A small network was shown many inputs. Here are its activations along a few directions, one row for each input.
In each table, some parts of the input vary, and every possible input appears once, in random order.
Descriptions start from the smaller parts, as in this example, which fits no table here: values(2) and (point or line(9) or (ring(5) and line(6))).
Shared parts are said once, and a part with two or three values counts as separate values.
In the rows, zero is written as 128.

A family of inputs:
x1: [118 168  94 160 123 127 149 214 141  74 105 149 177 127 127 154 100 133]
x2: [102  91 112 171  72 186 124 164 156 122  76 163  89 152 141 149 134 151]
x3: [203 157 119 152 115 102 109 103  98  97  85 111 134 140  96 142 118 145]
x4: [184 153 122 189  74 123  70  76  86 100  92  70 149 167  91 108 126  83]
x5: [147  86 115 162  64 165  90 117 128 119  92 140  65 154 131 153 153 168]
x6: [174 182 108 138 153 125 126 106  86  87  98 109 140 134  67 135  96 128]
x7: [ 91  86  60 136 179 181 151 122 113 149 122 165 136 134  99 104 165 112]
x8: [ 71  71  57 167 141 170 159 159 135 153 103 175 151 108 143 114 144 132]
x9: [129  46  83 144 112 142 125  89 121 176  77 134 110 160 163 135 188 163]
x10: [167 112 159 103 180 101  81  14 170 184 182 120 106  86 191 144 118  84]
x11: [144  93 132 103 152 120 107 105 168 150 102 123  73 125 226 112 183 154]
x12: [129 139 152  93 222 121 100  14 151 175 183 122 115  86 167 143 101  64]
x13: [181 106 133 113 176 130 114  65 135 152 109 119  72  86 183  87 162 128]
x14: [143 140 246  45  56  10 193 185  68 120 190  99 147 152  91 155 116 204]
x15: [161 157 235  55  72  17 176 140  53 126 194 100 146 101  40 128  99 208]
x16: [ 93  45  86 156 126 167 157 135 158 174  71 149 141 154 165 126 169 144]
x17: [167  57  85 155 139 150 127  45  92 171  85 130 116 122 119 104 167 141]
x18: [ 91 136 107  99 220 154 132 142 152 133 135 163  89 102 168  85 162 106]
x19: [148 100 161  86 160 104  91  59 206 178 181 108 113 123 231 176 148  97]
x20: [138 194  85 118 146 141 138 185 120  83 129 141 145 146  78 143 113 114]
x21: [137 179 228  25 114  48 180 154  31 118 198  96 157  99  19 125  74 179]
x22: [172 148 116 139  83  97 108 147 133 100  88 111 125 174 137 165 133 170]
x23: [162 137 120 180  44 122  67 121 133  97 104  60 145 197 126 128 145 107]
x24: [148 176 110 186 109 140  76  79  76  93 108  71 150 160  58  96  99  74]
x25: [ 87 148 129  78 213 131 108  89 192 166 214 154 128 100 173 147 126  54]
x26: [112 179  97 174 117 156  95 155 106  82 131  99 168 180  74 112 125  50]
x27: [ 98 106 163  99 173 124 121 106 235 188 161 124 140 118 235 175 132  81]
x28: [ 78 127 136 110 190 126 125 129 216 163 194 149 160  73 214 168 122  62]
x29: [146 151 112 142  86 125 141 188 175  97  92 120 152 164 139 152 108 156]
x30: [137  87  75 141 175 175 149  53  78 164  96 129 117 114  90 104 145 120]
x31: [ 96 161  93 205  72 145  97 186 141  78 121 104 185 150 112 109 100  78]
x32: [118 144 113 189  41 142  92 163 169 103  98  80 163 191 130 112 113  99]
x33: [146 123 104 162 128 187 106  71  84 107 102 150  79 114  61 110 109 133]
x34: [ 94 183 220  32 125  56 209 215  58 111 221 131 177 117  33 130  95 179]
x35: [150 135 119  96 208 152 134  67 124 140 119 123  80  81 156  78 141 110]
x36: [ 89 117 108 122 184 151 148 180 180 126 126 158 119  72 208 100 153 117]
x37: [ 73 108  90 192 100 184 121 184 130 100 100 192 108 111 120 136 113 140]
x38: [101 147 245  62  63  29 213 232  99 131 188 114 161 143  92 141  82 204]
x39: [163 103 113 175  90 161  87  70  85 125  78 157  66 121  96 124 128 151]
x40: [107  93 135 114 167 144 139 151 204 148  94 136 103 118 227 102 166 137]
x41: [ 90 130  87 156 131 194 113 146 105 103 117 188  84 136  78 124 126 124]
x42: [ 91 174 215  53  80  53 228 250  85 111 213 140 195  86  77 139  81 190]
What do these inputs look like to the network?
> ring(6) and (point or line(6))
Changing only the ring(6) part turns x13 into x36. The same change can be made to x4. Which row results?
> x31
Changing only the ring(6) part turns x33 into x41. The same change can be made to x21. Which row results?
> x34
Which other rows does x10 become when the ring(6) part takes its other values? List them by row number.
> x12, x19, x25, x27, x28
A walk changes only the line(6) part. It starts at x19 and steps to x11. List the rest of the walk in order.
> x9, x5, x22, x23

A family of inputs:
x43: [100  62  95 138 160 167 122  98 172 172 115 160 104 114 195 128 168 121]
x44: [101 126  87 172 120 170 117 144 150 120 108 128 152 153 120 121 122  94]
x45: [118 139 148 103 152 114 121 139 171 127 156 136 126 115 180 145 133 115]
x46: [198 140 103 161 113 138  88  47  82 121  84  96 104 147  79 117 121 121]
x47: [130 154 157 110  88 100 167 184  58  95 131 131 132 134  51 131 108 182]
x48: [175 122 145 114 162 119  94  18 111 160 135 100  95 109 138 113 132 100]
x49: [127 153 145 137  75  96 146 180  99  99 132 108 173 153  83 140 106 146]
x50: [113 134 180  80 123  77 154 148 135 143 181 113 161 128 136 142 122 135]
x51: [124  91  61 187 115 189 113 139 142 119  60 154  98 136 143 107 156 142]
x52: [120 148 117 166  94 137 110 167 143  95 121 128 146 140 122 134 112 116]
x53: [128 144 187  53 146  83 178 152  98 138 171 137 114  97 106 126 114 174]
x54: [103 124 111 115 189 146 126 119 175 146 141 145 131 110 184 133 142  91]
What do these inputs look like to the network?
> values(2) and (point or line(5))
Changing only the values(2) part turns x45 into x52. The same change can be made to x50. Which row results?
> x49

A family of inputs:
x55: [ 89 133 159 134  65 106 154 227 150 109 149 133 168 142 123 146 107 153]
x56: [128 128 202  67 108  69 146 148 150 151 192 121 136 115 150 154 118 153]
x57: [144 105  92 151 143 164 103 107 161 131  92 141  89 114 174 108 155 127]
x58: [ 60 103 125  75 203 135 201 180 141 161 159 191 130  78 151 124 140 150]
x59: [124 102  78 167 170 163  84  52 169 160 118 135 137 131 174 148 140  63]
x60: [161 104 159 101 110  94 150  81  59 160 131 111 112 128  72 115 129 170]
x61: [119 179 131 140  96 100 145 205 127  81 131 103 190 151 101 125 102 124]
x62: [157  99  87 154 135 165 111 101 150 130  57 150  72 124 177 135 151 158]
x63: [112 100  77 165 157 185  83  67 179 148 113 127 124 142 174 121 148  68]
x64: [163 171 174  92 147 100 120  85  85 118 157 108 106 105  93 125 102 120]
x65: [123  99  96 156 152 173  92 100 168 143  97 133  95 139 178 108 163  95]
x66: [132 179 118 158  98 139 115 161  81  71 124 129 135 143  47 124  96 123]
x67: [128 114 115 156  62 135 150 157  52 108 101 123 140 159  42 124 128 171]
x68: [153 174 178  75 146  65 138 120 121 123 171  88 159 121 135 135 114 117]
What do these inputs look like to the network?
> point or line(5) or (values(2) and line(4))
A walk changes only the line(4) part. It starts at x55 and steps to x61. List the rest of the walk in order.
> x66, x67
